A small network was shown many inputs. Here are its activations along a few directions, one row for each input.
In each table, some parts of the input vary, and every possible input appears once, in random order.
Descriptions start from the smaller parts, as in this example, which fits no table here: one of 3 separate values, together with either a single point or one of 11 places along a line or (one of 4 places along a line, together with one of 5 places around a ring).
Shared parts are said once, and a part with two or three values counts as separate values.
In the rows, 128 means zero.

Other details of the inputs shift rows strongly along three fixed directions, in all tables alike. That doesn't count.

A family of inputs:
x1: [119 130 129 128 122 128 122 126 130 126 127 128]
x2: [119 129 127 130 121 130 125 125 131 123 126 126]
x3: [123 121 127 125 125 132 125 130 125 130 122 125]
x4: [124 120 126 124 123 129 128 131 129 130 127 120]
x5: [123 121 126 126 124 132 126 131 126 129 122 125]
x6: [119 129 128 128 123 126 125 127 134 126 132 124]
x7: [121 131 131 125 125 125 123 126 133 129 131 126]
x8: [119 130 128 129 122 129 123 126 131 124 127 127]
x9: [127 129 128 115 133 117 112 133 125 129 140 131]
x10: [127 121 127 122 123 128 127 130 128 132 127 122]
x11: [126 121 126 124 123 129 127 131 129 131 127 121]
x12: [122 126 129 125 123 131 122 127 125 129 123 131]
x13: [151 180 163 139 130 120 196 178 101 113 128 156]
x14: [122 126 128 126 123 131 122 127 125 128 122 130]
x15: [123 130 129 127 120 127 122 124 130 126 126 128]
x16: [124 126 128 125 123 126 127 128 132 130 132 120]
x17: [126 121 127 124 121 131 125 129 125 130 122 125]
x18: [127 129 129 117 131 125 108 131 119 126 129 140]
x19: [126 134 130 118 131 121 108 129 124 124 134 139]
x20: [124 121 127 124 125 131 125 130 125 131 123 127]
x21: [120 129 128 129 123 127 126 126 134 125 131 122]
x22: [182 159 114 144 214 141 121  82 142 124  80  89]
x23: [125 127 129 126 120 131 121 126 126 128 122 130]
x24: [123 130 130 126 121 125 124 125 133 127 131 125]
x25: [124 120 128 121 125 128 126 131 128 133 128 124]
x26: [150 177 160 139 127 121 192 174 103 112 127 152]
x27: [125 126 129 123 122 125 125 128 132 132 132 122]
x28: [124 120 126 126 122 132 127 130 126 128 122 124]
x29: [123 120 126 123 125 129 127 132 129 132 127 122]
x30: [123 131 130 125 121 125 123 125 133 129 131 125]
x31: [127 121 127 122 123 128 126 130 128 133 127 123]
x32: [184 162 114 142 220 136 127  84 149 127  88  80]
x33: [127 122 128 124 122 131 124 128 125 131 122 126]
x34: [126 133 130 117 132 118 110 130 126 126 138 135]
x35: [120 125 126 129 121 133 125 127 127 125 122 127]
x36: [124 121 127 122 126 128 127 132 128 133 127 123]
x37: [120 129 129 128 122 126 125 126 134 125 130 123]
x38: [122 130 129 127 121 126 124 126 133 127 131 124]
x39: [124 121 128 123 124 131 124 129 124 132 123 128]
x40: [123 126 128 128 121 132 123 126 126 126 122 128]
x41: [157 172 156 136 141 124 198 177 103 115 121 138]
x42: [159  81  98 191 139 138 157  92 134 140 179 199]
x43: [120 130 129 127 124 126 124 127 134 127 131 125]
x44: [123 120 125 124 125 130 128 132 129 130 127 121]
x45: [129 124 127 114 134 120 113 135 121 130 135 132]
x46: [163  87  99 192 147 131 157  87 142 142 188 196]
x47: [122 126 128 124 126 125 126 129 132 132 132 122]
x48: [122 120 125 127 122 133 127 130 126 127 123 124]
x49: [125 121 127 125 122 132 126 129 125 129 122 125]
x50: [129 124 128 115 133 124 111 134 118 129 130 136]
x51: [123 127 129 122 126 125 125 128 132 132 132 122]
x52: [121 125 127 126 125 127 127 130 133 129 132 120]
x53: [122 125 127 128 121 132 124 127 127 125 122 127]
x54: [121 130 128 129 121 129 124 125 131 124 126 126]
x55: [121 125 126 126 124 128 128 130 133 128 131 119]
x56: [124 126 128 126 120 131 122 126 126 127 122 129]
x57: [125 126 128 124 123 125 126 128 132 131 131 121]
x58: [123 131 130 126 120 127 121 124 130 127 126 129]
x59: [121 131 130 126 123 127 121 125 130 127 127 130]
x60: [122 125 127 125 123 127 128 129 133 129 132 120]
Each input here is: one of 6 places around a ring, together with either a single point or one of 9 places along a line.
Q: The inputs of x29 and x32 match in every part but the place on the ring of 6. If x10 is changed in the same way as x29 into x32, which row does it become?
A: x57
Q: Which other rows agree with x19 in the place on the ring of 6? List them by row number.
A: x1, x2, x8, x13, x15, x26, x54, x58, x59

A family of inputs:
x61: [128 118 133 123 114 122 131 143 115 134 142 148]
x62: [117 124 134 130 101 120 134 134 125 126 155 159]
x63: [141 152 136 123 143 120 127 127 130 130 126 127]
x64: [ 58 101 122  53  91 124  28 123 141 133  90  55]
x65: [120 125 134 125 115 115 136 142 127 127 150 142]
x66: [144 153 131 132 165 138 133 124 123 120  92 111]
x67: [114 123 135 137 100 124 133 136 125 123 153 158]
x68: [126 149 134 134 139 129 135 128 130 119 118 124]
x69: [120 113 127 123 116 130 138 150 119 130 141 138]
x70: [146 144 134 118 145 126 126 132 119 133 114 127]
x71: [112 113 128 148  88 137 165 133 139 132 136 125]
x72: [156 156 134 120 164 131 128 121 121 122  97 113]
x73: [158 150 129 123 172 131 135 129 122 126 104 103]
x74: [123 121 134 130 109 130 131 140 116 124 133 151]
x75: [143 146 127 129 159 127 139 129 135 123 123 110]
x76: [150 154 127 130 159 135 129 123 121 118  94 111]
x77: [119 125 132 126 115 120 137 144 125 129 151 138]
x78: [123 128 136 127 113 116 131 139 125 131 152 145]
x79: [148  63  64 183 164 143  80  26 172 144 162 150]
x80: [115 103 128 146  88 142 166 136 130 135 126 127]
Q: The inputs of x66 and x68 match in every part but one. If x74 is changed in the same way as x66 into x68, which row does it become?
A: x67
Q: What is each input in this table made of?
A: one of 2 separate values, together with either a single point or one of 9 places along a line
Q: Which other rows does x77 become when the choice among 2 separate values takes its other values? List them by row number.
A: x73
